A small network was shown many inputs. Here are its activations along a few directions, one row for each input.
In each table, some parts of the input vary, and every possible input appears once, in random order.
A made-up example of a description, with smaller parts first: one of 3 separate values, together with either a single point or one of 9 places around a ring or (one of 4 places along a line, together with one of 8 places around a ring).
Shared parts are said once, and a part with two or three values counts as separate values.
In the rows, zero is written as 128.

Other details of the inputs vary at random and push rows far along three fixed directions, the same in every table; ignore that.

Table:
r1: [153 160 129 151 201  92 137 118 159 122 135]
r2: [111 131 195 102 111 181  96 146 161 109 102]
r3: [139  92 128 198 148 151  46  67 152 135 104]
r4: [172 121 162 200 146 123  81  60 118 168 114]
r5: [130 124 199  93 118 130 107 144 142 103  66]
r6: [129 122 187  79 119 184  99 139 137 132  88]
r7: [137  93  92 203  94 118  97 110  47 156 133]
r8: [ 91  91 132  87  60 139 135 166  86 143 132]
r9: [133 155 129  91 198  97 169 134 200 118 153]
r10: [115  96 178  95 115 190  96 133 176  98 106]
r11: [105 152  55 149 122  72 170 134 109 144 157]
r12: [152 121 167 189 140 144  66  50 105 153 108]
r13: [125  79 180  95 140 150  92 149 171 100 100]
r14: [165 170 135 160 190 109 152 118 162 116 143]
r15: [121 108  75 195  91 143  90  94  58 169 131]
r16: [109 120  50 151 149  87 159 147 114 123 171]
r17: [146 164 134 101 187 115 183 134 202 112 160]
r18: [135 107 195 109 128 164 104 160 169  99 110]
r19: [ 96 109 129 106  47 135 145 177  85 104 108]
r20: [141 139  52 141 141 102 177 146  85 143 159]
r21: [ 92  66 111 107  70 156 131 183 117  99 140]
r22: [132 141 197 109 103 148 117 144 165 121  96]
r23: [107  91 121  91  72 150 133 188  77 132 120]
r24: [199 119 140 192 146 125  40  81 118 129 119]
r25: [175 156 146 135 202  98 160  92 128 131 140]
r26: [115 142 198  99 100 173 104 139 152 109  87]
r27: [104 119  72 207  80 116  86  86  69 147 105]
r28: [ 87 134 107  88  90 126 177 187 134 119 161]
r29: [136 128 144 208 144 142  45  78 137 146 100]
r30: [ 97 103 103  69  65 154  98 160  90 109 145]
r31: [ 80 101 125  81  70 157 130 155  75 132 129]
r32: [ 92 117 124  63  95 110 183 157  98 134 161]
r33: [142 182 138  83 177  81 188 118 175 117 118]
r34: [108 144  64 129 139 106 179 105  77 143 173]
r35: [105 106  39 143 138  89 162 128 134 133 174]
r36: [147 167 119 151 192  88 141 106 175 139 143]
r37: [137 110 138 204 149 148  43  77 148 141 105]
r38: [109 162 176  65 150 135 136 140 167 107 101]
r39: [172 170 125  67 184  97 158 122 173 110 163]
r40: [148 112 198  88 130 155 111 148 129 127  93]
r41: [ 99  95 119  88  60 150 134 178  95 149 124]
r42: [101 141  46 152 134 123 169 128 121 121 182]
r43: [159 161 164  77 199  96 189 118 141 114 147]
r44: [126 111  65 196  92 149  88 104  66 167 126]
r45: [101  95 115  88  60 152 131 181  98 148 123]
r46: [128 138  58 136 127  95 180 127  94 161 168]
r47: [137 193 145  84 163 123 189 113 165  98 117]
r48: [124 157  66 160 122  91 183 144  95 121 160]
r49: [133  96 177 105 120 164 110 139 189 110 116]
r50: [170 186 128 153 165  94 171  88 162 127 123]
r51: [162 131 154 216 145 112  60  88 124 141  86]
Each input here is: one of 3 separate values, together with either a single point or one of 6 places along a line or (one of 2 separate values, together with one of 5 places along a line).
The inputs of r21 and r10 match in every part but the choice among 3 separate values. If r18 is changed in the same way as r21 into r10, which row does it become?
Answer: r42
The inputs of r40 and r46 match in every part but the choice among 3 separate values. If r14 is changed in the same way as r40 into r46, which row does it become?
Answer: r28
Which other rows does r12 become when the choice among 3 separate values takes its other values? List them by row number.
Answer: r32, r43
Which other rows does r39 become when the choice among 3 separate values takes its other values? List them by row number.
Answer: r24, r30

Table:
r52: [ 77  87 146 133  43 144 113 181 126 125 112]
r53: [136 160 183 161 149 140  98 100 191 109  86]
r54: [127 146 208  49 108 185 147 150 134 113  77]
r55: [ 91 184 137  65 149 112 210 161 191  81 134]
r56: [121 112 184  66 124 151 121 173 187 114 108]
r57: [164 158  81 167 133  91 148 106  68 146 158]
r58: [140 109 143 178 110 128  72 112  66 150 102]
r59: [144 127 171 137 173 168  84  83 185 116 118]
r60: [ 76 125  58  81 106 132 160 166 125 111 160]
r61: [131 109 146 182 102 134  80 106  81 173 104]
r62: [103 133  85  81  99  89 173 163  64 125 163]
r63: [111 127 197  80 112 133 142 183 173  81 101]
r64: [151 168 147  60 158 130 221 150 135 133 135]
r65: [133  87 116 188 103 143  63 120 131 154 117]
r66: [132 172  73 175 136 116 153  95  75 154 141]
r67: [133 143  72 201 136  81 148 125 118 120 151]
r68: [163 150 115 132 218 112 161  96 190 133 169]
r69: [140 175  74 168 123 107 149  86  80 151 150]
r70: [173 123 170 139 174 136  77 118 176 115 101]
r71: [ 59  87 148  81  61 148 104 150  79 131  88]
r72: [ 99 128 206  26 116 138 123 134 148 110  85]
r73: [140 151  81 166 134  82 148  95  87 167 160]
r74: [ 96  77 121 105  64 143  96 191 108 109 121]
r75: [136  84 116 185 105 147  63 117 130 153 123]
r76: [ 68 109 153  88  57 162 102 159  75 134  96]
r77: [123 129  85  97  94 124 195 170  54 126 145]
r78: [129  98 125 198  94 134  73 122 134 148 111]
r79: [163 123 195 127 181 113  94  94 133 130  79]
r80: [128  94 148  97  38 156 120 167  59 127 111]
r81: [114  88 116 185 108 173  64  89 120 132 133]
r82: [143 112  58 176 163 108 136 106 114 127 181]
r83: [184 206 128 122 184 115 185  73 143 131 132]
r84: [153 179 134 162 190  86 182 109 197 122 141]
r85: [149 142 162 138 167 152  77  98 189 120  95]
r86: [175 120 170 137 176 140  76 115 175 115 106]
r87: [111 137  88  95 102 114 183 174  54 129 153]
r88: [139  70 122 185 117 157  64 108 108 126 139]
r89: [114 142  92  98  86 110 182 155  76 151 165]
r90: [127 101 175  53 139 156 115 173 166  94 121]
r91: [131  89 142 169  94 111  74  88  91 167 105]
r92: [117 156  52 186 137 101 139 105 132 128 146]
r93: [145 131 168 136 173 165  81  87 185 118 114]
r94: [106 138  92 104  99 120 187 163  72 153 154]
r95: [152 186 102 133 207 105 154  97 190 114 139]
r96: [ 94 140 193  62 111 158 130 167 188  86  90]
r97: [126 149 137  27 170  74 199 147 130 105 142]
r98: [123 129 137 174  87 135  67  85  83 154 103]
r99: [126 133  90 100  78 121 194 151  76 148 157]
r100: [154 124 198 129 174 119 102  88 148 153  83]
r101: [163 145 118 134 218 115 164  93 189 132 173]
r102: [121  99 184  60 133 166 116 163 184 117 121]
r103: [139  99 123 196 101 128  67 127 120 126 109]
r104: [ 91  93  72 103 116 134 175 156 119 127 193]
r105: [ 91 124  72 110  98  97 181 188 111  99 159]
r106: [143 116  56 175 162 105 133 110 115 128 176]
r107: [127 100 132 206  88 132  80 122 132 144 110]
r108: [152 173 100 127 217 119 152  87 187 116 153]
What do these inputs look like to the network?
Answer: one of 3 separate values, together with either (one of 2 separate values, together with one of 4 places along a line) or one of 11 places along a line
The inputs of r95 and r74 match in every part but the choice among 3 separate values. If r96 is changed in the same way as r95 into r74, which row does it become?
Answer: r105
The inputs of r84 and r63 match in every part but the choice among 3 separate values. If r68 is changed in the same way as r84 into r63, which row does it become?
Answer: r106
Which other rows does r70 become when the choice among 3 separate values takes its other values? List them by row number.
Answer: r65, r85
Which other rows does r80 become when the choice among 2 separate values takes its other values? List them by row number.
Answer: r77
Start at r72 and move only the place on the line of 4, one step at a time. The first step leads to r98. Which rows follow, in order?
Answer: r69, r83
Start at r100 and move only the place on the line of 4, one step at a time. The first step leads to r61. Which rows follow, in order?
Answer: r94, r64
Which other rows does r92 become when the choice among 3 separate values takes its other values? List them by row number.
Answer: r78, r103

Table:
r109: [100  96 129 100  88 162 115 165 132 110 128]
r110: [112  93 148 126  84 129 106 167 124 120 116]
r111: [192 166 129 193 217  70 143  82 177 136 133]
r112: [121 103 116 153  96 140 102 147 114 122 130]
r113: [126 154 176  64 134 132 167 139 137 112 117]
r114: [117 152  81  73 150  93 213 137 101 121 179]
r115: [ 70 151 126  54 136 116 161 158 158  91 121]
r116: [106 108  98 146 112 145 114 126 138 131 143]
r117: [124 103  63 159 129 111 138 116  58 153 162]
r118: [130  94 119 122 111 137 100 133  82 152 127]
r119: [158 122 172 129 127 141  82 100 121 143 104]
r120: [152 158 147 175 119 132 108  99 114 154  92]
r121: [115 125  31 185 125 117 143 114 107 137 178]
r122: [170 145 163 142 179 140 107 105 181 112 116]
r123: [148 128 190 134 101 151  77 108 122 142  82]
r124: [121 166 178  74 130 138 177 148 138 117 104]
r125: [121 139 118 120 172 123 146 112 183 127 150]
r126: [122 100 121 154  96 128 106 150 115 125 125]
What do these inputs look like to the network?
Answer: either a single point or (one of 2 separate values, together with one of 4 places along a line) or one of 9 places along a line
Start at r125 and move only the place on the line of 9, one step at a time. The first step leads to r116. Which rows follow, in order?
Answer: r121, r109, r122, r112, r126, r110, r111

Table:
r127: [161 143 168 195 135 127  88 113 161 125  88]
r128: [ 74 107 192  79  56 160 110 197 160  92  82]
r129: [155 183 186  37 169 104 200 148 155 112 113]
r130: [109 141  41 172 108 164 132  75  79 158 167]
r131: [ 72  63  65 193  80 145  57 117 124 133 139]
r132: [ 80  78  87 110  93 145 122 173 134 113 157]
r133: [170 155 124  91 224 100 166  89 131 144 160]
r134: [110 159  39 139 111  72 226 169  96 122 174]
r135: [208 130 143 160 202 119 106  69 131 155 137]
r136: [104 134 148  66  83 122 189 197 114 109 130]
r137: [183 102 139 179 162 136  95  98 131 144 143]
r138: [138 179 142 186 186 100 116  78 208 116 102]
r139: [166 144 135  46 201 112 192 148 154 116 169]
r140: [ 68  68 170  54  83 183  80 184 175  90 114]
r141: [ 93  85 125  50 103 140 124 147  67 131 135]
r142: [143  88  39 207 126 114 121 120  85 149 178]
r143: [ 90 151  35 204 104  82 143 120 120 125 149]
r144: [153 212 133  72 208  70 219 108 135 132 136]
r145: [131 103 109 195  48 120  95 135  48 156 114]
r146: [163 137 241 147 130 144  43  68 116 146  37]
r147: [ 98  75 134  76  92 161 120 198 142 106 142]
r148: [147 179 221 159 111 199  72  62 153 142  50]
What do these inputs look like to the network?
Answer: one of 2 separate values, together with either a single point or one of 10 places along a line
The inputs of r128 and r132 match in every part but the choice among 2 separate values. If r134 is changed in the same way as r128 into r132, which row does it become?
Answer: r142
Which other rows does r135 become when the choice among 2 separate values takes its other values? List them by row number.
Answer: r129

Table:
r149: [117 103  53 128 114 113 160 132  82 148 184]
r150: [146 181 118 138 165 106 182 101 131 149 133]
r151: [107  92  73 139 107 106 164 185 120 107 173]
r152: [110 100  74 229  41 129  88 102  31 180 126]
r153: [152 168 175  89 153 122 163 115 143 132 114]
r154: [158  82 160 152 134 144  55 105 109 144 113]
r155: [112  90  97  75 131 113 144 162  90 124 155]
r156: [ 81 151 111  85  81 116 168 182 136 108 122]
r157: [116 114 165 120 140 160  80 124 193 111 109]
r158: [ 59 106  80  97 117 139 147 149 149 102 161]
r159: [ 47 117 137 103  58 158 118 152 129 105 103]
r160: [147  89 154 166 125 165  69 101 131 157 114]
r161: [103 133 131  63  99 111 168 167  82 124 128]
r162: [156 115 170  98 149 188  86 116 142 115 117]
r163: [153 167 177  86 156 115 159 116 136 129 112]
r164: [149 158 175 126 153 107 165 152 172  97 111]
r165: [173 169  79 223 147 128 109  52  78 151 129]
r166: [162  96 150 152 139 140  78  97 117 146 125]
r167: [155 133 141 107 180 134 143 111 156 137 149]
r168: [100  99 155  82  73 129 115 166  69 128  97]
r169: [115 149 151 170 113 138  85 101 156 127  88]
r170: [137 114 152 141 135 145  79 129 182 120 110]
r171: [164 209  45 195 193  46 209 103 146 127 166]
r172: [153 134 149 109 170 120 139 151 195 103 133]
The inputs of r170 and r156 match in every part but one. If r157 is changed in the same way as r170 into r156, which row does it become?
Answer: r169
What do these inputs look like to the network?
Answer: one of 2 separate values, together with either a single point or one of 5 places along a line or one of 6 places along a line
Start at r150 and move only the place on the line of 6, one step at a time. The first step leads to r152. Which rows follow, in order?
Answer: r153, r163, r161, r168
